A small network was shown many inputs. Here are its activations along a few directions, one row for each input.
In each table, some parts of the input vary, and every possible input appears once, in random order.
Descriptions start from the smaller parts, as in this example, which fits no table here: one of 5 places around a ring, together with either a single point or one of 9 places along a line or (one of 3 separate values, together with one of 6 places along a line).
Shared parts are said once, and a part with two or three values counts as separate values.
In the rows, 128 means zero.

Other details of the inputs shift rows strongly along two fixed directions, in all tables alike. That doesn't count.

A family of inputs:
row 1: [ 45 106  44 125  83 160 177 146 147 136 157]
row 2: [209 157 224 168 166 108  95  54 143  99  42]
row 3: [ 94 175 189 148 103 135 151 189  87  82 108]
row 4: [100 104  53  91 128 160 146 172 135 131 188]
row 5: [186 157 242 161 160 102 101  56 107 132  61]
row 6: [ 42 150 150 175  86 159 139 142 138  56  79]
row 7: [209 145 225 164 173 111  86  51 149 100  45]
row 8: [ 97 175 177 138 129 151 130 174 121  49 134]
row 9: [ 99 178 187 147 108 151 113 181 116  69 136]
row 10: [ 82 131 171 155 132 157 117 173 112  38 127]
row 11: [ 97  87  51 113 112 160 132 179 120 145 192]
row 12: [196  84  89  97 153 117 112  62 146 229 149]
row 13: [103  85  36 105 126 162 139 177 127 125 174]
row 14: [ 97 181 185 144 102 141 145 185  97  78 117]
row 15: [101 179 167 141 113 141 152 186 106  53 103]
row 16: [199 112 106 110 151 110 124  68 132 210 143]
row 17: [ 91 181 191 145 110 136 146 177  88  82 125]
row 18: [212 102  72  94 159 111 143  68 136 200 108]
row 19: [ 92 169 186 143 107 156 104 181 120  70 127]
row 20: [186  71  99 111 156 121 108  64 143 211 148]
row 21: [176  64  93 124 169 116 108  74 144 220 150]
row 22: [206 153 234 163 172 104 103  45 138 104  56]
row 23: [161  90  84 104 113  32  93  44 168 200 122]
row 24: [207  77  69  84 165 121 125  59 162 208 139]
row 25: [ 64 129  38  95  84  72 131 169 148 117 163]
row 26: [ 36 110  56 131  74 157 160 143 132 159 166]
row 27: [105 142  58  87 103 148 162 185 106 164 182]
row 28: [ 46 169 160 136  94  65 112 153 140  43 119]
row 29: [ 90  88  57 112 118 154 136 174 114 149 202]
row 30: [172 106 103 108 136 106 159 101 105 208 132]
row 31: [205 158 243 171 154 107  87  57 132 119  56]
row 32: [ 94 169 165 135 123 160 113 180 130  46 113]
row 33: [ 43 110  53 135  67 161 159 148 137 150 154]
row 34: [ 98  96  40 107 137 160 138 184 140 137 176]
row 35: [101 171 170 144 114 135 157 189  93  62  94]
row 36: [186 100  89 102 146 106 171  95 118 192 121]
row 37: [207  99  79  90 163 109 151  61 134 204 126]
row 38: [178 113 235 187 172 115  70  69 141 123  62]
row 39: [188  55  75 112 180 120 121  72 159 203 141]
row 40: [ 89 151 165 145 127 162 112 177 125  41 113]
row 41: [100 106  59  99 107 162 133 181 131 150 194]
row 42: [101 132  59  92 109 151 148 182 117 160 215]
row 43: [ 98 178 180 138 119 139 159 177 100  55 114]
row 44: [141 139 225 155 128  20  60  26 152 122  59]
Description of these inputs: one of 4 places along a line, together with either one of 2 separate values or one of 9 places along a line.
The inputs of row 7 and row 8 match in every part but the place on the line of 4. If row 15 is changed in the same way as row 7 into row 8, which row does it become? -> row 43
The inputs of row 41 and row 4 match in every part but the place on the line of 4. If row 33 is changed in the same way as row 41 into row 4, which row does it become? -> row 1
List by row number the other rows that have the place on the line of 4 in common with row 26. -> row 5, row 12, row 16, row 17, row 20, row 21, row 29, row 30, row 42, row 44
Change only the place on the line of 9 in row 14. List by row number the other rows that result. -> row 3, row 9, row 11, row 19, row 27, row 31, row 38, row 41
Change only the choice among 2 separate values in row 28. List by row number the other rows that result. -> row 1
